[-2.90  1.53  2.04 -4.94  3.92 -0.71] 3.92, 2.04

[ 1.59 -2.51  2.07  1.26  5.94 -3.67] 5.94, 2.07

[ 1.05  1.89  0.42  5.86 -1.72] 5.86, 1.89

[-0.81 -0.22 -2.68  5.86 -3.43] 5.86, -0.22

[ 3.40  1.46  5.24 -1.84  1.27  3.06 -1.19] 5.24, 3.40

[ 3.37 -4.53  2.78 -1.25  4.13 -3.61] 4.13, 3.37

[[-2.47 -1.66 -1.96 -0.69 -3.14  2.77  0.17]
 [-1.70 -3.18  0.00 -2.64 -3.30 -4.06  4.83]
 [-2.14  1.86  3.51  2.33 -0.90  3.87  1.83]] 4.83, 3.87
---
[ 4.78 -3.41 -4.26  1.01  3.27  1.52] -4.26
[ 2.11 -5.60 -0.84  2.38 -2.35] -0.84
[ 1.91  5.00  2.77 -2.76 -3.24 -0.76 -5.70] 2.77
[-2.35  2.61  2.55  5.34 -3.77  1.31 -0.48] 2.55
[-1.03  4.89  2.00 -1.95  5.04  4.53 -3.45] 2.00
[ 1.99  1.11 -1.60 -0.32  4.80] -1.60
[-3.03 -0.77  1.36 -4.46 -1.31] 1.36
[-1.77  5.00  2.83 -1.31 -0.42  0.63 -0.41] 2.83
---
[1.34, 0.14, -2.04, 2.85, -4.58] -> 1.34
[[-0.47, 0.74, 0.63, 0.64, -0.65, 0.88, -1.70], [-0.45, 0.95, 0.35, 0.32, 3.05, 0.69, -5.35], [2.27, -2.17, -1.90, -1.85, -2.70, 0.08, 0.52]] -> -1.90
[[-1.46, -1.70, -0.31, -1.46, 0.15, 0.75, 0.34], [1.38, 1.85, 1.60, 1.30, -0.21, -1.14, 0.21], [-0.46, 0.95, 4.73, -0.39, 0.67, -1.15, 0.81]] -> 4.73
[[0.33, 2.21, 4.00, 3.25, -1.24], [5.05, 2.21, 3.80, 4.02, 3.61]] -> 5.05
[0.49, 2.45, 5.21, -0.30, -5.72] -> 0.49
[[0.28, -0.48, 2.14, -4.80], [1.67, 2.68, 0.53, 0.28], [1.80, 3.87, 0.34, 0.50]] -> 0.28
[[0.04, -1.05, -2.47, -2.18, -3.40, 1.73], [2.46, 0.75, 3.23, -0.26, 4.51, 0.61], [0.93, -1.16, -0.16, 1.68, -0.19, 1.60]] -> -1.16
---
[-183.65  140.47 -147.28   72.58   28.74   46.85] value 46.85
[-9.116  7.518  3.857  9.030] value 9.030
[ 141.5   81.9 -177.9  145.6] value 145.6
[ 0.027  0.004  0.020  0.167 -0.128] value -0.128
[ 0.081 -0.146  0.077  0.111  0.047  0.037] value 0.037
[ -1.0  15.3  18.6  -0.5 -15.9] value -15.9
[ 1.946 -1.320  1.304 -0.006 -0.139 -1.889 -1.204] value -1.204
[ 0.17  0.04 -0.07 -0.15 -0.04  0.01] value 0.01
---
[[ 1.99  3.76 -1.61  2.93]
 [-0.39 -5.07 -2.07 -1.14]] -> -0.39

[4.21 4.76 4.52 5.67 4.40] -> 4.76

[[ 3.74 -4.63  3.21  0.29  3.53  2.38]
 [ 5.30 -5.55  4.17  0.54  5.62  2.83]] -> 4.17

[ 1.77 -3.27  2.07  0.05  0.26 -5.36  2.40] -> 0.05

[-2.25  4.27 -3.84  4.80  1.76  4.33  1.61] -> 4.80

[[-3.67  5.95 -3.17  0.87 -0.72]
 [-3.79 -4.63  4.77  4.16 -0.15]] -> -4.63

[[ 0.89  0.44  1.70  2.53  4.20]
 [ 3.70 -3.89 -1.87 -4.67  0.15]
 [ 0.63  0.50  1.87  2.73  3.54]] -> 0.50

[[ 0.35  0.76  1.77  2.58  3.15 -4.20  2.86]
 [ 0.39  0.49  2.27  3.44  2.11 -4.51  2.78]
 [-0.61  1.43  4.90  5.63  0.43 -4.75  3.25]] -> 5.63

[[ 2.41 -0.15  3.51  0.09 -3.08]
 [ 2.65 -1.60  2.78  0.23  4.54]
 [ 0.61 -4.30  2.63 -1.99  0.85]] -> -4.30
---
[[ 2.94  2.65  3.24  3.22 -1.88 -0.41]
 [ 0.45 -1.30  2.12 -0.13 -2.76 -6.01]] out -0.13

[[-0.73 -0.02  0.74  0.57  1.29 -0.96  0.71]
 [-1.38  1.65  0.77 -1.14 -2.58  4.80  3.34]] out -2.58

[[ 3.46  0.54  2.67  0.76  1.52 -2.02]
 [ 1.12  0.68  2.90  1.66  1.35  4.79]] out 1.66

[[-3.16 -1.57 -2.63 -0.49  0.00]
 [-1.94  0.45  5.54 -1.97  3.47]] out 5.54

[[-1.36 -2.37 -3.79 -0.94  2.61 -2.66  0.05]
 [-3.60  0.87  3.77 -3.64 -4.80  2.94 -3.48]] out -4.80

[[-1.95 -3.03 -0.68 -5.87]
 [ 0.33  3.33  4.20 -2.65]] out 3.33
---
array([[-49,   2, -37,  30,  -3,   9,   1],
       [ 21,   8, -40,  16,   0,  35,  16],
       [ 10,  12, -41, -23,  -1,  -7, -21]]) ==> -1

array([ 623,  395,  795, -835, -537]) ==> 795

array([217,  72, 157, 133, 138,  47]) ==> 133

array([[-386, -151,   24, -150,  928, -765,  888],
       [ 973,  794,  857, -155,  533,  443, -345]]) ==> 533

array([4465, 5715, 2928, 8884, 7493]) ==> 2928

array([63, 85,  2, 38]) ==> 85

array([2, 2, 6, 1, 9, 0, 4]) ==> 9
---
array([-0.17,  0.09,  0.18,  0.02,  0.05]) -> -0.17

array([ 169.201,  177.966,  133.188,  -35.383,   61.957,  171.604,
       -112.818]) -> 169.201

array([  94.5,   23.5, -160.8,  122.5,  149.9]) -> 94.5

array([ 0.12, -0.01, -0.13, -0.08, -0.03]) -> 0.12

array([-0.07,  0.00, -0.12,  0.10, -0.09]) -> -0.07

array([ 0.171, -0.171,  0.127, -0.165, -0.188,  0.099,  0.045]) -> 0.171

array([ 15.2,  -4.1,  16.7,   4.3,  -7.9, -11.0,  -2.8]) -> 15.2
---
[179 477 426 136 695 377 942] ⇒ 179
[ 37 -29  33  44] ⇒ 37
[144 189 200  60  76] ⇒ 144
[106 215  21  11 172] ⇒ 106
[4 7 7 2 5] ⇒ 4
[ -26  -64 -275  312  976 -669] ⇒ -26
[4738 8452 1810 7215] ⇒ 4738
[  4  -2  26 -39] ⇒ 4
[51 82  4 57 45] ⇒ 51
---
[ 0.89  1.11  1.41 -0.14  4.54] | 4.54
[-2.88 -5.27 -4.00 -5.13 -3.73] | -3.73
[-4.58 -5.04 -2.02  1.93 -2.12] | -2.12
[2.75 4.90 1.17 0.06 3.09] | 3.09
[ 5.69  3.14 -3.69  2.84 -0.89] | -0.89
[0.51 2.27 2.15 5.29 0.89] | 0.89
[ 2.66 -2.14 -4.85  1.07 -0.32] | -0.32
